A small network was shown many inputs. Here are its activations along a few directions, one row for each input.
Each table varies a few parts of the input and shows all the possible inputs, shuffled.
A made-up example of a description, with smaller parts first: one of 2 separate values, together with either a single point or one of 11 places along a line or (one of 4 places along a line, together with one of 5 places around a ring).
Shared parts are said once, and a part with two or three values counts as separate values.

Other details of the inputs vary at random and push rows far along two fixed directions, the same in every table; ignore that.

Rows:
r1: [ -1 -23  22  28  31  29  19   6 -14 -33 -19  14  -2 -22  17   6]
r2: [ 19  -6  28  13   4  23  -8   1  -3  -4 -10   2   3 -19  13   7]
r3: [  3  -4 -15  23  18   5   9   0 -12 -30   9   9  24 -14  13  -5]
r4: [-23 -26   6 -36   1 -15   6  28   3  71 -10  37  -4  61 -18  24]
r5: [ 44  -7  10  16  27   0   2  -8  -6 -19   6  -4  25 -10  20  13]
r6: [ 38  -5  13   8  18   7 -19 -13   0 -21  16 -12  21 -15   3  21]
r7: [ 31 -13  27  17  28  23  -5  -8  -8 -23 -11 -10  22 -14   6  18]
r8: [  6   8   7 -33 -17 -20  11  17  -2  36 -25   0 -39  17  12 -16]
r9: [-19  -8   0  33   8  21   4   1 -11 -21  -5   0  16 -16  -1  -7]
r10: [  5 -24  13  23  43  20  20  -4 -11 -40 -19   2   9 -14   6   8]
r11: [-16   6 -16 -21 -13 -26  39  11   3  16 -13  12 -38  17  13 -27]
r12: [  4  28  -6  -1 -37 -10 -48 -36  30   6  44 -26   9  -9 -28  12]
r13: [ -4   5 -13  13   6  13 -25 -14   0 -35  31  -4  25 -23 -10   8]
r14: [-61  12 -42 -55 -56 -36 -37 -19  42  54  69  26  -6  55 -75  35]
r15: [ 10  -9  18  31  10  31 -12   4 -17  -9  -9  -9  30 -21  12   5]
r16: [-12 -16   7  24  28  25  12  13 -22 -27 -28   5  14 -13  10  -7]
r17: [ -1   9  -3 -32  -8 -18   7  30 -13  36 -36  -8 -19  22  11 -25]
r18: [-28   2 -13  -8  -5 -18  34   6   1  15 -31  -8 -33  22  -8 -24]
r19: [  1  40 -43  -7 -36 -26 -49 -59  44 -29  93 -17  18 -16 -37  18]
r20: [-14   0 -15 -28   5 -28  32  10   2  10 -26  -3 -34  24  -6 -20]
r21: [ 39   0  15  19   2  10 -12 -10   3 -18  23   7  20 -23  23  13]
r22: [-31   0  -3  -5 -21  -5  30  13   2  22 -28   5 -40  10  -1 -28]
r23: [ 30 -12  10  16  32  12  13  21 -24  -7 -22   4  27 -10  38  -7]
r24: [-19   2  -9 -28 -14 -20  28  14  -1  16 -16   8 -44  16  -1 -19]
r25: [-11  13   0 -24  -9  -6   7  29  -9  35 -41 -12 -15  18   7 -26]
r26: [  9  29   3  14 -46  10 -58 -33  27  -3  58 -17  12 -25 -18  22]
Each input here is: one of 2 separate values, together with either a single point or (one of 3 separate values, together with one of 4 places along a line).
Question: The inputs of r12 and r18 match in every part but the choice among 2 separate values. If r7 is changed in the same way as r12 into r18, which row does it become?
Answer: r10
Question: Change only the choice among 2 separate values in r17. List by row number the other rows that result.
Answer: r13
Question: Change only the choice among 3 separate values in r22. List by row number the other rows that result.
Answer: r9, r18

Rows:
r27: [ -2 -12   5  11  16  11   8   5 -10  -9 -11   5   4  -5   5   1]
r28: [ -9   8  -9 -26 -14 -20   8  10   2  31 -13  -4 -20  24  -4 -12]
r29: [-11  39 -29  -6 -55 -11 -66 -48  41 -15  89 -15  17 -15 -44  22]
r30: [  2  -8   3  10  11   7   2  -5   0 -16   5   5   7  -6   0   8]
r31: [  9  -7   5   9  12   5   1  -5   0 -11   5   4   9  -5   1  10]
r32: [ -8  -2  -1  -3  -1   0   7   7  -4   8 -12   1  -5   5  -1  -7]
r33: [  2  -7   2   9  12   7   1  -4  -1 -17   4   4   9  -6   0   7]
r34: [10 -8  6  7 10  6 -3 -2 -1 -8  7  7 10 -6  5  9]
r35: [ 7 -8 11 11  8 11 -7 -1 -1 -5  2  2 10 -6  2 10]
r36: [-10  -2  -5  -2   1  -3  10   6  -4   3  -9   3  -7   7  -1  -7]
r37: [-11   9 -12 -26 -12 -22  12   7   4  26 -13  -2 -21  22  -7 -13]
r38: [-10  14 -14 -27 -21 -21  -1   3   8  24   3  -1 -16  18  -8 -10]
r39: [ 10  17  -1  -2  -8  -6   7   2  -5  -5 -17 -20 -14 -11  15 -26]
r40: [ 20  11   6  14   0   6  -2  -7  -4 -22  -4 -17   0 -25  16 -13]
r41: [-4 -1 -5 -5  3 -7 12  6 -3  5 -7  2 -4  8  3 -6]
r42: [  1 -13   9  12  13  12   9   5  -8  -6 -11   6   5  -5   6   2]
r43: [11 -8  7  9 10  7 -4 -3 -2 -6  5  2 10 -4  4 11]
r44: [ -1  -8   4  12   9  11  -1  -3  -2 -13   4   4   6 -10   0   7]
r45: [10 -7 10  7  8 10 -5  0 -2 -6  4  5 10 -6  4 12]
r46: [-11   9  -7 -27 -17 -17   7  12   2  31 -13  -1 -20  22  -4 -11]
r47: [-14   8  -6 -24 -16 -16   5  12   3  32 -15  -3 -20  22  -6 -14]
r48: [  2 -10  10  11  14  13   4   7  -9  -2 -13   4   9  -3   8   3]
r49: [  6  -7   2  12  11   5   2  -3  -1 -12   7   5  10  -6   4   7]
r50: [ 3 -6  8 12  7 13 -5 -2 -2 -6  2  3 11 -7  3  9]
Question: The inputs of r35 and r47 match in every part but one. If r31 is changed in the same way as r35 into r47, which row does it become?
Answer: r37
Question: What is each input in this table made of?
Answer: one of 2 separate values, together with either a single point or one of 11 places around a ring
